A small network was shown many inputs. Here are its activations along a few directions, one row for each input.
Each table varies a few parts of the input and shows all the possible inputs, shuffled.
A made-up example of a description, with smaller parts first: one of 5 places around a ring, together with either a single point or one of 9 places around a ring or (one of 2 separate values, together with one of 6 places along a line).
Shared parts are said once, and a part with two or three values counts as separate values.

Table:
R1: 21,1,5,-6,0,12,10,18,8,-29,-7,9,0,1
R2: 18,-2,-4,-13,-11,3,-8,-18,-16,46,15,-14,1,-26
R3: -28,10,0,22,13,-5,18,-4,-1,3,-4,-2,-1,10
R4: 8,-1,12,-4,2,10,-7,12,-4,-24,-5,14,12,16
R5: -24,-1,-11,19,0,-6,14,-7,0,4,6,-6,-4,12
R6: 19,-18,-3,-16,4,12,15,18,14,-29,-13,7,-16,-13
R7: -6,-9,33,1,-15,-14,-28,-3,-12,-8,-15,4,4,26
R8: -36,-8,-1,9,-7,-11,7,-14,-6,11,28,-26,-12,-10
R9: 10,14,-36,-23,-14,3,-17,2,12,23,-6,-29,-2,-28
R10: -15,-3,-11,28,23,-10,13,7,13,0,1,4,0,4
R11: 26,21,-6,-11,9,12,-4,-10,0,22,5,24,3,-17
R12: 8,-4,23,-5,-4,-7,-14,-2,-7,-19,-6,15,13,26
Describe the family of inputs behind these rows. -> either one of 3 separate values or one of 4 places along a line or one of 5 places along a line

Table:
R13: -10,-2,-43,-6,-1,1,6,-12,21,37,6,-23,-16,-41
R14: 19,12,-18,-18,-19,6,-19,-9,-9,40,0,-29,14,-24
R15: 25,-6,-5,-36,-13,11,-9,-4,-8,26,17,-37,-11,-41
R16: -45,-15,19,13,-8,-31,-1,-17,-18,-7,1,-20,2,43
R17: 22,19,11,-16,1,15,-13,-12,-7,7,-13,30,23,10
R18: 20,-26,30,8,2,3,18,34,16,-62,-33,15,-7,22
R19: -31,13,-28,43,46,-6,40,21,23,-22,2,6,1,1
R20: -20,13,-27,31,18,19,46,8,14,-10,37,-2,-22,-19
R21: 33,-17,13,-2,0,5,-4,28,12,-61,-24,25,-7,17
R22: -5,22,-36,-1,-3,-2,-15,-2,10,53,2,-22,3,-18
R23: -27,-16,24,30,-5,-15,0,-17,-18,12,15,-1,15,24
R24: 33,12,18,-33,-5,14,-20,13,5,-15,-7,32,15,2
R25: 5,-15,-25,-25,-11,5,8,-10,6,23,11,-29,-19,-50
R26: 10,12,13,9,14,11,-15,-16,-17,22,5,36,6,8
R27: -4,2,15,19,7,-13,7,-22,-22,29,10,23,6,22
R28: 32,-1,16,-28,-2,9,-12,19,9,-42,-19,30,6,8
R29: -57,-9,23,13,-19,-31,-17,-5,-17,-31,-10,-32,-9,36
Describe the family of inputs behind these rows. -> either one of 2 separate values or one of 5 places around a ring or one of 10 places along a line
Start at R18 and move only the place on the line of 10, one step at a time. The first step leads to R21. Which rows follow, in order? -> R28, R24, R17, R26, R27, R23, R16, R29
Which other rows belong to the same alternative as R19? List them by row number. -> R20

Table:
R30: 3,6,-22,-15,-7,3,-8,-12,2,38,16,-19,-7,-33
R31: 29,4,17,-19,-7,11,-20,1,-6,-5,-11,17,12,4
R32: -2,3,-18,-19,-18,-5,-19,-19,-2,45,5,-33,0,-29
R33: -13,-3,25,17,0,-9,-6,-1,-9,-21,-3,13,9,35
R34: 28,11,0,-17,0,10,-11,6,5,-6,-12,21,6,1
R35: 26,10,-10,-10,8,15,1,10,9,2,-7,11,7,-13
R36: 35,-9,4,-26,-6,15,-1,27,12,-42,-20,5,-5,-7
R37: -17,1,-8,23,16,-1,24,4,7,-5,5,2,-6,2
R38: -14,4,0,24,17,-2,15,7,7,-15,-4,7,2,14
R39: -33,3,-13,15,3,-9,10,-10,-6,20,17,-21,-7,-6
R40: -39,-1,-8,13,-10,-18,-2,-16,-10,26,11,-34,0,1
R41: -14,3,11,17,8,-8,2,5,2,-22,-8,16,4,30
R42: 11,4,-24,-13,-1,11,6,-6,6,26,13,-5,-8,-32
R43: 27,-5,29,-22,-15,3,-23,-7,-19,6,-3,12,11,5
R44: -27,-1,-13,19,8,-4,22,-5,0,9,12,-8,-13,-5
R45: 22,6,-17,-9,6,15,8,5,11,11,5,5,0,-26
R46: -14,-14,36,15,-7,-19,-11,-9,-20,-12,2,9,5,35
R47: -8,-19,11,7,3,-6,13,20,9,-55,-16,0,-10,22
Describe the family of inputs behind these rows. -> one of 2 separate values, together with either a single point or one of 8 places along a line
The inputs of R44 and R42 match in every part but the choice among 2 separate values. If R33 is changed in the same way as R44 into R42, which row does it become? -> R31

Table:
R48: -14,-20,17,-13,-32,-19,-26,-3,-10,-13,-13,-34,-1,14
R49: -27,-15,0,19,7,-6,31,7,6,-20,12,-17,-22,0
R50: 40,3,28,-25,-7,8,-22,1,-13,-5,-10,25,10,5
R51: -15,-3,4,39,28,-1,31,8,3,-23,1,18,-8,18
R52: -28,-19,-10,6,-2,-9,21,12,8,-26,1,-29,-17,-2
R53: -27,-19,18,-1,-21,-21,-12,-12,-15,-4,1,-26,-3,16
R54: -15,17,0,33,30,-1,14,20,22,-38,-18,33,11,36
R55: -7,22,-9,-10,-5,8,-16,-30,-13,54,32,0,8,-24
R56: 38,13,2,-13,12,26,10,22,13,-38,-18,36,9,-2
R57: -5,26,-40,-3,8,19,17,-11,12,35,29,-2,-8,-41
R58: -14,-8,29,30,8,-11,0,-15,-20,-4,6,22,8,34
R59: -22,-13,30,22,-5,-15,6,-15,-23,1,15,6,-1,22
R60: 4,0,-43,-3,4,2,12,2,18,37,-3,-22,-13,-37
R61: -6,-12,-8,-19,-14,1,-1,25,13,-52,-18,-26,-12,5
R62: 42,-3,22,-30,-13,8,-28,1,-8,1,-12,17,8,2
R63: -12,14,25,25,9,-12,-16,0,-1,-17,-14,34,24,52
R64: -23,-11,3,30,17,-2,36,7,1,-18,12,3,-14,7
R65: -6,-12,22,-22,-33,-14,-34,5,-11,-30,-18,-26,2,21
R66: -12,6,-45,7,6,-1,18,-3,12,35,7,-30,-7,-27
R67: -15,-19,-12,-7,-11,-8,7,20,11,-35,-14,-36,-18,-6
R68: -19,20,-10,1,-5,-1,-10,-27,-17,51,28,-18,13,-11
R69: 46,-14,-7,-24,2,16,6,19,17,-20,-8,7,-8,-28
R70: 38,12,29,-19,-6,12,-22,1,-11,-15,-15,37,19,17
R71: 3,1,-11,-11,-11,-8,-21,-16,-7,55,-3,-19,4,-20
R72: -14,8,1,36,33,-2,23,18,12,-31,-9,30,4,29
R73: 42,2,-1,-21,12,25,10,20,11,-29,-14,26,2,-11
R74: -13,4,24,27,13,-12,-9,-5,-11,-12,-3,36,18,47
R75: -13,6,-13,-1,-9,-12,-13,-22,-11,52,9,-27,10,-10
R76: -18,22,-41,9,10,10,22,-8,8,33,26,-20,-3,-27
R77: -28,-18,25,9,-11,-17,-1,-18,-19,-1,14,-12,-6,17
R78: 43,-2,-4,-20,2,23,5,27,15,-20,-15,15,-5,-17
R79: 7,14,-39,-7,4,10,11,-3,17,37,8,-7,-14,-45
R80: 45,-14,22,-29,-13,4,-28,-3,-5,2,-7,7,5,-9
R81: 6,11,-9,-16,-8,2,-21,-23,-7,55,11,-3,4,-26
Describe the family of inputs behind these rows. -> one of 2 separate values, together with either one of 4 places along a line or one of 5 places around a ring or one of 8 places along a line
The inputs of R60 and R71 match in every part but the choice among 2 separate values. If R76 is changed in the same way as R60 into R71, which row does it become? -> R68
Which other rows does R67 become when the place on the line of 8 takes its other values? List them by row number. -> R49, R51, R52, R54, R61, R64, R72
Which other rows does R72 become when the choice among 2 separate values takes its other values? List them by row number. -> R74

Table:
R82: -15,10,-3,29,13,6,23,-4,0,18,18,10,7,3
R83: 11,3,17,-19,-10,2,-26,-14,0,21,0,20,14,2
R84: -24,13,6,17,-8,-17,-10,-24,-8,24,8,4,6,20
R85: 15,-6,29,-25,-15,-9,-25,-6,-13,-20,-1,1,6,10
R86: 12,-3,-32,-32,-15,15,-9,-6,7,35,10,-23,-12,-47
R87: 28,-8,10,-13,0,4,1,20,1,-38,-30,7,-7,7
R88: -15,-13,4,22,11,-10,13,17,-6,-35,-24,-10,-15,19
R89: -12,-2,-14,22,18,-2,27,10,9,-21,2,1,-1,12
R90: -25,-16,19,13,-4,-19,-13,-6,-19,-10,-3,-10,0,25
R91: -34,-2,-31,1,-8,1,8,-7,6,38,18,-45,-14,-37
R92: 28,9,-10,-12,10,14,11,14,16,-26,-9,21,4,0
R93: 30,14,4,-2,10,14,1,3,7,15,11,25,11,-14
The inputs of R90 and R85 match in every part but one. If R88 is changed in the same way as R90 into R85, which row does it become? -> R87
Describe the family of inputs behind these rows. -> one of 2 separate values, together with either a single point or one of 5 places around a ring

Table:
R94: -2,7,-10,6,26,21,30,17,12,-39,1,27,3,14
R95: -15,0,-13,13,24,-9,14,-23,-4,52,17,-3,-4,-14
R96: -38,-21,-12,24,-3,-11,32,-10,-3,3,31,-36,-25,-11
R97: 52,-10,-4,-32,10,30,5,11,16,5,11,30,-4,-44
R98: -24,10,-18,2,1,-5,1,14,15,-19,-9,-33,-1,-6
R99: -16,2,3,-17,-33,1,-30,-24,-21,29,11,-24,7,-6
R100: -9,-8,3,-4,-1,13,22,22,13,-49,-9,-13,-15,12
R101: 15,-27,51,-1,-15,-14,-10,10,-27,-31,-10,2,18,40
R102: 51,7,-7,-19,5,23,-1,2,12,15,0,19,-3,-39
R103: -23,-24,18,12,-6,-23,-22,6,11,-29,-19,5,-8,36
R104: 27,-3,53,16,5,2,0,8,-23,-17,-7,35,20,43
R105: 26,-8,-19,-26,-16,-3,-19,6,6,13,-17,-22,-6,-22
R106: -12,9,-7,3,1,1,-7,-20,-16,58,12,8,11,-13
R107: -27,-19,-4,0,-5,-19,5,-19,-7,36,7,-35,-16,-17
R108: -10,25,-15,19,18,8,26,21,22,-25,9,13,4,2
R109: 1,3,31,24,12,-9,-8,4,-3,-20,-21,42,3,34
R110: 3,-26,42,4,-9,-13,-16,0,-14,-34,-19,1,13,38
R111: 10,-8,13,-13,-18,5,24,13,4,-60,-11,7,-17,12
R112: -12,-23,30,7,-4,-20,-22,6,-9,-34,-21,6,-1,34
R113: 38,13,-23,-12,8,9,-10,4,11,27,-10,12,5,-22
R114: 37,-18,-7,-35,-12,13,-12,6,2,3,-9,-17,-15,-37
R115: -15,26,-30,15,23,11,12,10,17,-5,1,4,14,-3
R116: -27,2,-16,45,21,-1,42,-8,-4,17,37,-2,-17,-16
R117: 16,10,8,0,7,21,33,11,2,-48,-11,45,-10,11
R118: 11,4,-22,-13,-20,-9,-13,10,13,20,-26,-32,-1,-8
R119: -6,21,-4,-9,-4,13,-22,-32,-13,45,21,7,20,0
R120: -11,11,11,-37,-27,-5,-38,-29,-32,6,28,-15,13,2
R121: 22,25,-27,2,7,5,-8,10,14,33,-17,1,7,-6
R122: 0,33,8,-24,-2,8,-30,-35,-20,22,36,17,26,5
R123: -20,-2,-13,38,18,-3,31,-16,1,38,23,-2,-10,-18
R124: 42,-26,0,-44,-12,14,-6,15,10,-9,8,-6,-15,-41
R125: -13,12,-24,-7,-10,-9,-8,9,12,0,-21,-34,2,-4
R126: 13,-6,40,17,14,-1,-5,-3,-9,-19,-19,37,20,40
R127: -23,-12,-5,-12,-23,-12,-16,-17,-26,40,7,-25,-2,-14
R128: -1,34,-30,10,10,2,1,5,17,12,-10,2,16,-3
R129: -12,5,19,29,13,-13,-12,7,13,-16,-15,41,-3,35
R130: -19,4,-9,3,0,-6,15,24,18,-39,2,-25,-9,3
R131: -30,-24,-11,20,-4,-17,20,-14,-7,18,17,-38,-20,-18
The inputs of R102 and R114 match in every part but one. If R104 is changed in the same way as R102 into R114, which row does it become? -> R101
Describe the family of inputs behind these rows. -> one of 2 separate values, together with either one of 4 places along a line or one of 6 places along a line or one of 9 places along a line
Which other rows does R120 become when the place on the line of 6 takes its other values? List them by row number. -> R96, R99, R107, R127, R131
